These are the activations of a small neural network, seen along a few directions. Each row is one input.
Each table varies a few parts of the input and shows all the possible inputs, shuffled.
Descriptions start from the smaller parts, as in this example, which fits no table here: one of 6 places along a line, together with either a single point or one of 11 places around a ring or (one of 3 separate values, together with one of 5 places around a ring).
Shared parts are said once, and a part with two or three values counts as separate values.

Table:
x1: -166   64 -343 -407 -253 -498  283 -458 -841 -101 -249  130  379  189 -233  -88
x2:  143  -61  -35 -250  122 -617  454 -266 -361  -64 -194   30  161   38 -107  -26
x3:  199 -190  174 -122  214 -612   79 -422 -186   13 -113  148  189  -94  154 -313
x4:  354   55  104  -16  177 -624 -165 -410 -152  181 -120   28  399  -35  478 -271
x5: -213   30 -121  125  109   89   63  234 -358   -6  100 -215 -229   46 -265  511
x6:  250  131  302  283  194   76 -428  -19  205  214  194 -110  -79  -75  388  131
x7:   93  -72  326  150  266   55 -212   -4  186   59   90    5 -332 -218   83  136
x8:   20  252  253  215   90  549 -590   94  450  342  235  -38 -509   18  427  302
x9:  304  132   -7 -162  -87 -559 -252 -764 -208  107 -283  224  493  141  403 -472
x10:  -89   92   87   76  243  424   50  133   82   37  163 -130 -533  -80 -278  404
x11:  132 -111  337  109  265 -315   58 -115   -9   20   78   58  -27 -215  191  -40
x12: -107 -182 -458 -196 -703  461  322  676  501 -438  -48  150  639   -6 -492 -725
x13:  -96  -72 -269 -146   27 -581  326 -173 -709   -4 -145 -117  263  140 -225   46
x14: -186   39  231   94  238  516 -319   32  524  125  143   18 -695  -50  155  378
x15: -335 -245 -653 -133 -836  518  293  828   86 -418   16  105  730  145 -485 -587
x16: -319   72 -137  156  118  401   11  248 -233   43  150 -295 -456   77 -266  577
x17: -430  152 -127   77  -42  566  -90  355 -144   60  255 -106 -633  219 -222  637
x18:  -55 -283 -211 -121 -672  409   38  529  758 -390   -4  150  665 -132 -123 -907
x19:  126  -50   45 -357  -44 -632   84 -751 -168 -129 -378  274  272   34  231 -339
x20: -110  -24  -56  125  -28 -289  300  164 -558   28   70 -203   -1   65 -188  254
x21:  105 -160 -288   45 -639  504 -236  509  700 -138    5  157  888  -35  113 -965
x22:  120  164  267  266  277  393 -453   33  303  234  162 -103 -317  -55  456  283
x23: -235  200   24  -35  131  531    2  187  295   67  152  -86 -704    0 -175  586
x24:  -37   12  298  158  318  303 -245   24  353    3   99  -62 -547 -114  149  283
x25:  336   79  276  305  198 -320 -260  -97   -4  233   39  -10  133  -67  433 -122
x26:   73  -56   67   65  248 -279  387  -22 -166    2  -53  -40  -57  -43 -152  184
x27:   90   61 -161 -395 -146 -572  334 -631 -387 -135 -349  172  262  177 -224 -243
x28:   36  -29   75   91  214  101  165   84   39   53  -14 -133 -354  -68 -226  385
What do these inputs look like to the network?
> one of 4 places along a line, together with either a single point or one of 6 places along a line
The inputs of x13 and x4 match in every part but the place on the line of 4. If x15 is changed in the same way as x13 into x4, which row does it become?
> x21
Which other rows agree with x2 in the place on the line of 4? List them by row number.
> x10, x12, x23, x26, x27, x28

Table:
x29:  255   81 -365 -484   -4 -777  335 -659 -552  -97 -556  195  665  -62   45 -648
x30:  -51    3  103  474  -80   32  342  315 -216 -107  198 -162  -65   -7 -306  466
x31:  420  274  291   79  174 -180 -510 -438   24  245   36   42  -72  152  500   73
x32:  -37   99  239  -85  328 -156  131 -436 -191   13   91  124 -431  190  -49  326
x33: -284 -118 -242  -90 -165  415  173  217  326 -256 -162  -42 -204  264 -242  288
x34: -337  -33 -195 -115 -251  416  164   11  464  -37  147   10 -164   89 -217   78
x35:  191  -98  392   98  342 -109 -339 -484  -11  262 -189  223 -322 -213  351  -45
x36:  201  108    7   41 -240  523 -399   53  577  107   34  171  210  128  372 -206
x37:   19  -30  -61 -324  -52  362 -128  228  629  -80  -31  -52 -152 -163  -34 -133
x38: -185  120   42 -235  116  -79  -97 -221 -733  118  -20   34 -501  204 -141  496
x39: -512   70 -235 -214 -404  477  -93  257 -137 -354  198   53 -164  334 -227  298
x40: -138 -352 -524 -548 -533 -456  220  -31  115 -544 -361  240  893  392 -133 -824
x41:  257  -16  146  157  368   67  128  458  107  138  106  -88  -16 -443  -14  -46
x42:   75  -72   59  197  255   88  278  369 -127   19  320 -248 -119  -63 -268   90
x43:   82 -141 -233   14 -523 -796  418   98 -453 -110 -183  -70  927  -54 -222 -765
x44:  -29  -86  231  571  148   38 -123  150  174  155  187  -69  158 -424  256 -149
x45:  280 -213  177  464  -34  -95 -262  368  170  462  181 -149  169   35  386  -72
x46:  -64  -73   58  -53  -33  405 -458   98  571 -263   -1  -97  -63  -39  202 -390
x47:  129   69  324 -154  275 -284  -85 -388   98  166  -23  134 -345 -170  172  274
x48: -104  306   25   49  254 -165  140 -379 -248  -13 -211  -55 -414  101 -134  519
x49: -169  102 -238  160   60  275  164  412 -587  175  236 -194    9 -251 -297  369
What do these inputs look like to the network?
> one of 3 separate values, together with either a single point or one of 6 places along a line
The inputs of x33 and x30 match in every part but the choice among 3 separate values. If x40 is changed in the same way as x33 into x30, which row does it become?
> x43
Which other rows does x35 become when the choice among 3 separate values takes its other values? List them by row number.
> x44, x46
Which other rows does x31 become when the place on the line of 6 takes its other values? List them by row number.
> x32, x35, x38, x47, x48

Table:
x50:  136   12  161   -9    4 -120 -146 -353   92  -64  -56  163  126   12  206 -320
x51: -161  -41 -503 -198 -479  272    6  476  400 -159 -177   15  529  -29 -184 -606
x52:  168  195  320  102  529 -189 -110 -379 -364  337  114 -179 -465 -133  183  668
x53:  131 -175 -237 -293 -140 -950  505 -590 -782  -94 -320  109  736  110  -87 -289
x54:  -28  -83   -7  308  -32  595 -285  680  645   48  112 -148  -94 -127   53  -67
x55:   80  282  179  196  350  300 -109  -55  -44  192  204  -90 -494  112    4  473
x56: -154   76    1  213  -75  865 -238  597  476   40  329 -308 -375 -132 -167  322
x57: -485  185  -78  273  -88  910 -225  599  328   30  301 -272 -700   13 -269  592
x58:   54 -119 -173 -270 -347 -139   44   80    2  -94 -164  249  474  -46   15 -453
x59:   90  -44  165   31  -77   97 -165   47  244  -52   55  247  239 -175  238 -276
x60: -125  139   92   55  251  315 -151  200  142   33  320  -98 -436  102   56  394
x61:  237   16  280  282  256   29 -218  -42  111  341   85 -106 -250 -134  191   56
x62:  148 -223 -173 -345 -100 -389  156 -196 -138 -120 -347  234  424   45  -54 -497
x63: -223  202  207  179  125  427   58  232   62   59  307 -141 -778  -35 -264  680
x64: -118  121  287   22  543 -291   87 -384 -427  160   31 -209 -818  -56  -68  837
x65:  253 -142  -81 -348    9 -782  191 -632 -427   20 -425  262  463   69  169 -218
x66: -211 -285 -571 -201 -754  131  417  412   72 -388 -117  -39  790  110 -398 -655
x67:  253  113  367  143  306 -524 -226 -520 -174  164  -61  -95 -278   67  388  226
x68:   27 -256 -330 -290 -248 -557  471 -150 -491 -233 -243   80  693   87 -309 -568
x69: -116  -32 -127   58 -366  514 -166  275  669 -212   47   45  261    6   68 -422
x70: -195  284  163  185  392  241    2   30 -156  102  142 -141 -832   63 -244  662
x71:  104  -99  188  208  117  172 -160  160  322  157  164   67 -164   69  298   80
x72:  284    5  270  -36  354 -591  -93 -506 -229   47 -223  195  219 -250  330  -89
x73: -150 -133 -398 -263 -527 -336  354   20 -333 -314  -77  161  730  253 -154 -530
What do these inputs look like to the network?
> one of 4 places along a line, together with one of 6 places along a line
The inputs of x59 and x58 match in every part but the place on the line of 6. If x72 is changed in the same way as x59 into x58, which row does it become?
> x65
Which other rows does x51 become when the place on the line of 6 takes its other values? List them by row number.
> x54, x56, x57, x66, x69
